These are the activations of a small neural network, seen along a few directions. Each row is one input.
In each table, some parts of the input vary, and every possible input appears once, in random order.
Descriptions start from the smaller parts, as in this example, which fits no table here: one of 6 places along a line, together with either a single point or (one of 2 separate values, together with one of 5 places around a ring) or one of 11 places along a line.
Shared parts are said once, and a part with two or three values counts as separate values.
In the rows, 128 means zero.

Other details of the inputs vary at random and push rows far along two fixed directions, the same in every table; ignore that.

Table:
r1: [121 166 168 120 150 129 125 145 138 134 176 114]
r2: [113 167 129 115 162 128 117 142 119 127 156 124]
r3: [109  86 118 107 117  72 145 103  68 147  82 153]
r4: [148 172 137 143 123 118 133 138 158 140 159 147]
r5: [105  24 106  99  82 167 148 125 125  95  60  92]
r6: [156 166 117 164 121 134 125 130 165 134 166 130]
r7: [ 72  70 185  89  89  35 139  97  34 124  83 146]
r8: [ 76 107 140  91 140  84 126 109  65 123 101 130]
r9: [179  75  52 152  93 223 132 127 183 116  93 123]
r10: [146 159 107 145 175 144 121 143 166 136 155 133]
r11: [163 158 114 135 137 147 133 139 151 149 146 153]
r12: [120 144 165 111 122  61 111 108  83 147  84 121]
r13: [142 142 110 140 115 117 130 134 155 133 146 135]
r14: [106  41  93 109  94 187 139 106 111  87  44 105]
r15: [150 166 126 143 172 155 129 142 170 135 149 141]
r16: [156 193 148 134 145 104  88 129 144 152 144 116]
r17: [135 158 148 148 123 114 110 139 125 126 178 123]
r18: [122 174 132 135 164 146 108 129 127 126 167 118]
r19: [114  19 120 102  51 152 144 119 113  91  48 124]
r20: [149  66  65 135 122 205 141 137 181 104  74 119]
r21: [ 52  72 170  70 126  57 141  80  23 120  56 142]
r22: [110  89 139 103 115  75 148  95  67 147  77 163]
r23: [134 165 142 135 179 120 127 127 143 141 149 147]
r24: [171  72  51 145  69 218 139 146 214 100  93 116]
r25: [160 170 114 168 119 146 129 140 172 133 165 129]
r26: [ 63  93 178  89 130  40 140 104  43 133 108 116]
r27: [121 160 157 138 151 127 118 132 129 131 178 101]
r28: [134 153 148 147 116 118 119 143 122 123 165 122]
r29: [ 80  97 180  93 126  81 137 107  76 129 112 119]
r30: [122 135 140 126 111 106 120 151 119 124 153 127]
r31: [143 194 143 143 142 113 101 165 150 137 215 128]
r32: [108 126 142 137 162  89 137 102  91 136 109 137]
r33: [129 209 169 149 171 122 116 150 138 143 214 105]
r34: [131 139 140 130 113  96 136 117 132 137 133 149]
r35: [183  76  38 140  93 232 136 150 200 116  93 127]
r36: [123 183 143 118 165 147 114 142 138 128 167 131]
r37: [141 215 145 165 198 115 122 140 141 152 187 137]
r38: [181  63  45 151  83 238 140 133 187 110  78 121]
Description of these inputs: one of 2 separate values, together with either a single point or (one of 3 separate values, together with one of 6 places around a ring).
The inputs of r13 and r24 match in every part but the choice among 2 separate values. If r26 is changed in the same way as r13 into r24, which row does it become?
Answer: r5
A walk changes only the place on the ring of 6. It starts at r22 and steps to r23. List the rest of the walk in order.
Answer: r21, r29, r7, r34
Which other rows does r25 become when the choice among 3 separate values takes its other values? List them by row number.
Answer: r4, r24
Which other rows does r15 become when the choice among 2 separate values takes its other values? List them by row number.
Answer: r23

Table:
r39: [162 138 113 137  95 151 123 154 180 126 157 137]
r40: [ 72 128 189  90 114  31 128 123  42 139 142 135]
r41: [119  80 122 133  91 147 136 133 127 104 127 103]
r42: [133  85 126 100  90 147 106 107 131 112  48  96]
r43: [155 147 102 129 155 156 129 139 162 142 131 149]
r44: [ 97  79 135 121 121 149 147 118 111 102 109 109]
r45: [148 164 116 155 174 133 136 128 149 148 151 145]
r46: [163 176 111 139 133 124 118 142 147 152 155 159]
r47: [161 172 109 166 139 121 129 131 144 150 159 150]
r48: [103  64  96 120 135 165 146 109 117 103  75 115]
r49: [155 162 134 152 132 151  99 123 161 128 123  88]
r50: [ 81  71 128  83 138 112 138 109  73 115  65 135]
r51: [112 191 183 151 138  21 137 125  85 160 186 154]
r52: [130 134 128 115 137 184 119 153 164 110 163 117]
The inputs of r44 and r52 match in every part but one. If r45 is changed in the same way as r44 into r52, which row does it become?
Answer: r43
What do these inputs look like to the network?
Answer: one of 2 separate values, together with either a single point or one of 6 places around a ring

Table:
r53: [105  49 110 105  92 148 134 132 104  98  85 118]
r54: [146 217 143 135 157 132  96 168 150 139 215 113]
r55: [128  84 107 128 111 186 134 121 146  96 108 118]
r56: [134  66  95 108  98 142 140 109 120 129  44 146]
r57: [141 172 142 123 148 150 109 141 174 125 178 105]
r58: [115  90 133 116 104 146 126 107 112 108  85 114]
r59: [ 90 101 165 116 128  59 139  94  53 145  83 125]
r60: [ 97 117 138 123 144  54 149 104  68 131  98 149]
r61: [172  97  55 152 105 222 123 141 208 108  89 108]
r62: [129 101 106 116 125 125 149 113 114 139  90 161]
r63: [195 204 120 178 105 143 112 168 207 144 220 139]
r64: [ 63 192 220 105 183   7 129 118  51 160 186 144]
r65: [149 175 129 159 164 150 125 149 158 141 183 124]
What do these inputs look like to the network?
Answer: either a single point or (one of 2 separate values, together with one of 6 places along a line)
Which other rows does r61 become when the choice among 2 separate values takes its other values? List them by row number.
Answer: r60

Table:
r66: [ 96  52 130  90 103 112 135  98  75 111  43 124]
r67: [133  72 115 127  98 150 137 126 132 108  93 111]
r68: [138 182 154 143 161  74 138 110  96 162 143 162]
r69: [105 164 162 118 157  90 127 132  98 130 163 142]
r70: [ 95  45 130 111  72 102 143  95  84 110  45 118]
r71: [104  52 120 100  90 139 143 111 106 113  79 121]
r72: [190 128  47 159 113 209 123 152 203 122 136 132]
r73: [156 153 118 139 139 115 133 138 160 146 142 149]
r74: [136 159 143 137 135 130 113 147 138 134 168 130]
r75: [127 160 133 126 146 143 121 142 143 136 156 125]
r76: [112 167 155 127 163  90 112 121 106 144 144 126]
r77: [152 124 110 133  98 173 117 140 168 113 129 117]
r78: [168 135  83 150 133 225 121 157 209 110 147 100]
r79: [104 167 165 130 154  77 127 124  98 149 173 130]
r80: [105 160 157 131 159  91 130 127 104 130 159 133]
What do these inputs look like to the network?
Answer: either one of 3 separate values or (one of 2 separate values, together with one of 6 places along a line)
List by row number the other inputs of the same sort as r68.
Answer: r72, r73
Which other rows does r69 become when the place on the line of 6 takes its other values? List them by row number.
Answer: r66, r71, r74, r75, r77

Table:
r81: [102 142 134 129 169 114 135 132 101 131 155 130]
r82: [137  92  96 121 101 200 133 152 167 104 139 123]
r83: [118 159 128 125 177 130 129 147 128 135 173 134]
r84: [ 91  70 149 114  81  85 137 113  78 109  93 124]
r85: [101  82 153 107  83  84 133  99  86 125  67 111]
r86: [113 176 179 114 161  51 107 111  74 159 126 136]
r87: [138 161 127 149 140  20 153 101  83 184 128 199]
r88: [136 172 142 139 145 155 129 157 158 128 210 127]
r89: [ 83  92 140 105 137  94 136  91  67 120  63 131]
r90: [117  47  90  98 110 177 136 106 130  99  36 119]
r91: [137  93  96 132 101 201 135 145 161 100 143 117]
r92: [129 156 157 139 123 113 122 147 144 125 181 121]
r93: [167 202 136 152 164 144  94 138 160 143 168 115]
r94: [ 94  68 150 100  82  83 138 118  83 112  91 128]
r95: [145 179 155 139 158 119 106 127 137 146 143 119]
r96: [141 180 147 129 128 107 103 140 138 145 160 117]
r97: [174 176  97 167 136  95 151 131 142 169 143 191]
r98: [143 110  97 128 138 202 127 126 176 108 101 112]
r99: [161 112  96 141  87 185 112 135 177 111 113  94]
r100: [133  89  91 132 140 203 144 142 170 106 127 113]
What do these inputs look like to the network?
Answer: either one of 2 separate values or (one of 3 separate values, together with one of 6 places around a ring)
